These are the activations of a small neural network, seen along a few directions. Each row is one input.
Each table varies a few parts of the input and shows all the possible inputs, shuffled.
A made-up example of a description, with smaller parts first: one of 4 places along a line, together with either a single point or one of 9 places around a ring or (one of 2 separate values, together with one of 8 places around a ring).
Shared parts are said once, and a part with two or three values counts as separate values.
In the rows, 128 means zero.

Other details of the inputs shift rows strongly along two fixed directions, in all tables alike. That doesn't count.
To show where, the next rows are all for the same input, with only those details redrawn:
[172 152 121 104 115 151 120 133  41 123 160]
[171 153 122 104 115 151 120 133  42 123 160]
[100 155 139  83 148  70 106 136 129 153 146]
[ 68  86 130 163  51  62 115 128 179 124 123]

A family of inputs:
row 1: [ 85 116 142 176  58  56 148  98 187 101  69]
row 2: [116 155 144  87 168 107 171 144 178 159 157]
row 3: [ 86 159 134  91 183 147 134 135 182 151 144]
row 4: [ 87  69 127 186  93 121 159 127 228 165 111]
row 5: [143 157 124 120 148 229 141 146  85 124 161]
row 6: [ 73  73 132 181  92  62 134 131 177  96  66]
row 7: [ 73  76 154 150  56  72 110  88 188 104 123]
row 8: [136 130 133  92 186 124 149 136 189 193 124]
row 9: [115 169 168  91 158  61 129 145 129 130  97]
row 10: [128 151 162  90 161  65 105 154 145 132 140]
row 11: [115 174 144 117 181  84 119  97 139 163  72]
row 12: [177 129 140 117 143 181  94  83  54 134 138]
row 13: [101 142 131 106 170  91  85 126 131 185 126]
row 14: [166 130 114 127 169 197 172 125  79 119 169]
row 15: [ 97 185 130  90 170 105 110 111 151 126  72]
row 16: [ 90 161 163 102 169 110 154 148 159 157 170]
row 17: [148  57  92 196  71 188 190 128 134  97 137]
row 18: [187 154 143 137 149 164 121 131  45 131  90]
row 19: [146  88  98 207  60 144 158  89  95  66  74]
row 20: [159 142 124  90 134 202  87  96  63  97 138]
row 21: [ 74  76 139 195  96 123 148 115 221 156 121]
row 22: [ 90 128 114  91 181  78 103 131 125 148 138]
row 23: [141  83 111 185  17 144 129 125  91  94 136]
row 24: [160 143 139 143 157 211 147 135  75 159 161]
row 25: [ 98  67 144 192  84  79  92 135 198 135  94]
row 26: [177  75 112 175  33 177 193 135 148  99 137]
row 27: [197 116  98 104 163 190 181 137  96 125 150]
row 28: [154 153  99 102 128 192  92 137  55 118 139]
row 29: [159 102  86 202  42 174 106 126 126  65  97]
row 30: [137 162 129 123 183  79  91 125 153 161 108]
row 31: [150  77 110 190  41 181  99 144 122  69 108]
row 32: [189 121 118 122 161 154 115 145  55  98 144]
row 33: [169 166 128 109 138 185 112 144  55  96  92]
row 34: [ 94 118 140  80 187  88  98  91 133 128 137]
row 35: [ 75  92 145 175  73 103 170 125 218 123 142]
row 36: [117 145 120  68 176 139 144 148 199 157 125]
row 37: [126 149 111 111 195  65 108 129 147 125 121]
row 38: [135 176 137 102 161  56 112 135 151 130 130]
row 39: [122  64 111 210  72 191 174 132 116  94 151]
row 40: [170 150 105 105 147 226 159 143 102 127 148]
Q: Describe the family of inputs behind these rows.
A: one of 4 separate values, together with either one of 4 places along a line or one of 6 places along a line
Q: The inputs of row 26 and row 8 match in every part but the choice among 4 separate values. If row 1 is changed in the same way as row 26 into row 8, which row does it become?
A: row 11
Q: Change only the place on the line of 6 in row 34. List by row number the other rows that result.
A: row 6, row 19, row 22, row 32, row 37
Q: Change only the choice among 4 separate values in row 31. List by row number the other rows that result.
A: row 10, row 25, row 32

A family of inputs:
row 41: [196 129 108 143  98 201 169 136  74  93 139]
row 42: [112  99 127 159 111 117 150 135 157 131 137]
row 43: [116 121 127 140  97  90 133 131 154 105 105]
row 44: [139 187 149  64 208 118 147 135 119 167 150]
row 45: [108  96 126 144 104 118 132 132 170 142 141]
row 46: [106 111 122 162 120 103 108 112 167 121  70]
row 47: [190 121 117 156  97 170 139 129  38 100 141]
row 48: [ 83 113 129 135 109 132 119 135 173 134 131]
row 49: [139 192 152  63 198  90 125 129  99 156 135]
row 50: [ 94 105 129 136 106 102 103 113 144 119 126]
row 51: [174 112 110 139 106 213 141 119  60 108 159]
row 52: [109 105 130 141  98  90 108 127 151 130 127]
row 53: [ 86 123 133 133 103 105  95 129 153 123 120]
row 54: [140 178 134  77 237 142 123 128 132 163 111]
Q: Describe the family of inputs behind these rows.
A: one of 2 separate values, together with either a single point or one of 6 places along a line
Q: The inputs of row 48 and row 53 match in every part but the choice among 2 separate values. If row 44 is changed in the same way as row 48 into row 53, which row does it become?
A: row 49
Q: Change only the choice among 2 separate values in row 54. List by row number the other rows that result.
A: row 46
Q: Change only the choice among 2 separate values in row 50. List by row number the other rows that result.
A: row 51

A family of inputs:
row 55: [115 104 130 146  87 104 122 131 147 122 125]
row 56: [122 157 132  78 211 113 133 138 146 160 133]
row 57: [109  99 126 158 103 110 114 112 146 125 117]
row 58: [122 108 124 156  97 106 127 127 150 123 104]
row 59: [127 175 134  72 179 102 112 140 122 149 138]
row 60: [122 166 139  86 198  99 111 135 124 152 122]
row 61: [106 114 124 146  88 108 135 126 148 112 121]
row 62: [117 169 144  82 207 111 133 135 144 172 130]
row 63: [110 105 133 146  89 103 135 125 143 116 127]
row 64: [111  92 121 157 112 120 142 127 171 128 131]
row 65: [ 98 111 128 151  96 130 141 130 169 133 129]
row 66: [198 133 107 129 124 222 151 132  59 100 144]
row 67: [112 170 134  72 188 108 101 127 121 153 137]
row 68: [115 165 149  74 192 115 130 136 137 170 154]
row 69: [102  98 129 147  94 113 112 118 143 124 125]
row 70: [116 107 129 156  98 101 138 120 144 117 120]
row 71: [206 147 115 130 108 199 132 129  45  97 132]
row 72: [193 133 119 133 110 195 127 132  30 103 151]
row 73: [110 102 129 162 103 106 120 125 147 120 118]
row 74: [107 111 129 153 100 118 118 127 155 110 107]
row 75: [122 106 127 157  96 101 125 125 149 123 118]
row 76: [199 148 117 129 110 197 145 123  41  91 133]
row 77: [114 175 146  73 201 119 130 135 151 162 133]
row 78: [101 100 117 146 103 127 139 133 174 123 132]
row 79: [119 155 138  70 198 113 129 140 140 159 157]
row 80: [108 103 133 162 105 122 143 124 166 138 128]
row 81: [166 141 116 129 117 174 123 134  64 108 140]
row 82: [172 131 116 135 127 173 122 116  65 118 122]
row 83: [106 108 127 150  99 123 112 114 153 115 106]
row 84: [116 109 127 156  99 106 140 122 145 117 105]
Q: The inputs of row 74 and row 60 match in every part but one. If row 66 is changed in the same way as row 74 into row 60, which row does it become?
A: row 56
Q: Describe the family of inputs behind these rows.
A: one of 5 places around a ring, together with either one of 2 separate values or one of 4 places along a line
Q: Which other rows agree with row 78 in the place on the ring of 5? List them by row number.
A: row 59, row 61, row 65, row 67, row 81
